A small network was shown many inputs. Here are its activations along a few directions, one row for each input.
Each table varies a few parts of the input and shows all the possible inputs, shuffled.
A made-up example of a description, with smaller parts first: one of 8 places around a ring, together with either a single point or one of 9 places around a ring or (one of 3 separate values, together with one of 6 places along a line).
Shared parts are said once, and a part with two or three values counts as separate values.

Other details of the inputs shift rows strongly along three fixed directions, in all tables alike. That doesn't count.

Table:
R1: [  5  -5  25 -25   4 -10  23  -9  -6  -6  22   0]
R2: [-12   7 -22  18  -2  21 -31  -2  -1  -3   4 -14]
R3: [  5  19  25  12 -19   6  -6  24  30   5   6   8]
R4: [ -6 -18 -19 -17  15  -5   6 -15 -27  -5  -6   5]
R5: [  2  19  15   7  13  -3 -11  -6 -23   0 -12 -22]
R6: [ 18  20  44  -2   0  -8  11   1   2  -3   3 -10]
R7: [ -5 -11 -31   2  11  -3   6   7 -31   1  -2   5]
R8: [  3  19  -9  28   2  15 -27   1  -2   6  -4  -9]
R9: [-23   5 -27  27 -10  -7 -18 -16  19  -8 -30 -24]
R10: [ 10 -23   8 -16   3 -13  19  12  -4  10  17  14]
R11: [ -4   8  32   5 -18   4 -10  18   7   9  -9  -1]
R12: [-12   6 -42   2  12   1  -1   1   6   6   3  16]
R13: [ -9   9 -45  18  11   6  -5  12   2   1  13  14]
R14: [ -1 -21 -24 -16  16  -3   8  -8 -30  -9  -6   2]
R15: [-29  27 -35  24   8  14 -28  16   7   4  -4  -4]
R16: [ 15 -21  -3 -12   3  -4  11  -4   3  -1  14  18]
R17: [ 25 -15  16  -2   1  -4  19   4   0   4  22  11]
R18: [  4  -3   6  -5   7  -2 -27 -11 -21  -1 -24 -19]
R19: [  0 -15  -2 -23   4  -6  29   9   1   1   2  15]
R20: [ 18   8   9   6   0   0 -25 -18 -22  -4 -11 -20]
R21: [-14  -3 -36  -3   6   8  13   7  24  -8  28  28]
R22: [ -9   9 -11   5   3   8  17   6  21   5  33  19]
R23: [-11   3  32  -4 -23  20  -3  15  31  -4  -3   2]
R24: [ 23 -19 -12 -12  13 -17   2 -10 -22   9 -11   7]
R25: [ -8 -17  -6  -1 -19  25  18  11  20  -3  33  17]
R26: [  8  23  22   1   5 -18 -13  -4 -19   5 -19 -14]
R27: [  7  13  47  -4  -4   2  16   8  -3  -4  -2 -13]
R28: [-22  14 -56  40  -3  -3 -27 -21  27  -4 -16 -11]
R29: [ 12  -1  24 -21   1 -13  20 -15  -5  -4  21   4]
R30: [-18  28  19  -8  -5   5   1  17  38   4  -5   3]
R31: [  3  -4  44 -14 -15   0  -4  -2   7  -4 -13  -2]
R32: [ -3   2 -15 -10   4  -3  21  13  25   2  18  25]
R33: [-10  13  20  -2 -14  11  -5  20  41  10  -3   9]
R34: [ 0  8  4 -5 -4  5 13  0 15 -7 28  9]
R35: [  0 -15 -13 -12  11  -3   7 -18 -38  -9   6  -7]
R36: [-25  32 -30  15  -1  19 -31  -2  21  -3  -3   1]
R37: [ 11   0  10  19  -2  12 -18   0 -30   2 -22 -25]
R38: [-10   1 -27  17   7 -22 -19 -28  -1  -3 -31 -34]
R39: [ -2  14  21  -1   4  -9 -10   2 -28   3 -27 -17]
R40: [ 13  -1  22   7  -8  -4 -15   8 -30   4 -29 -20]
R41: [ -6 -26 -46   3   7   6  -3  -1 -19   8  -8  14]
R42: [  4 -27  -5 -14  -7   2  23  13   6   7   5  18]
R43: [ 28 -19 -16  -8  10 -12   3  -4 -21   4 -10   5]
R44: [ -6  15  11  -7  11  -6 -19 -10 -11  -8 -21 -19]
R45: [  9 -25 -27   1  -1 -30  29 -18  22  -8  14  10]
R46: [  6 -19 -26   9  17   4  -6  -5 -28   8   9  -2]
R47: [ -9  17   0  20 -11  11 -15  19  29   8  10  16]
R48: [  6 -22  14  -5  -5   5  23   4  -3   8  23  15]
R49: [ -2 -43 -26  -4  -2 -25  36 -15  15  -8   4   0]
R50: [ 23 -22  -1 -16  11 -15  -2 -21 -27  -1  -7   2]
R51: [ 14  11  25   5 -13   8  -9  -1  10  -5   7  -5]
R52: [-25  22   6  15  -5  24   1  14  23   2  13   6]
R53: [ -6  14  23 -14  -3  -4   2   5   4   4 -21  -4]
R54: [  9  -1  47 -11 -20   6   0  -2   0  -5   2 -10]
R55: [  3  10  42 -13 -10   4  11   1  -2 -13   2 -13]
Description of these inputs: one of 5 places along a line, together with either a single point or (one of 2 separate values, together with one of 5 places around a ring).
Question: Changing only the place on the line of 5 turns R9 into R49. The same change can be made to R4. Which row results?
Answer: R14
Question: Change only the choice among 2 separate values in R50. List by row number the other rows that result.
Answer: R36
Question: Which other rows agree with R3 in the place on the line of 5? List them by row number.
Answer: R6, R13, R16, R17, R21, R32, R34, R43, R45, R51
Question: Change only the choice among 2 separate values in R11. List by row number the other rows that result.
Answer: R39
Question: Change only the place on the line of 5 in R17. List by row number the other rows that result.
Answer: R8, R37, R46, R48
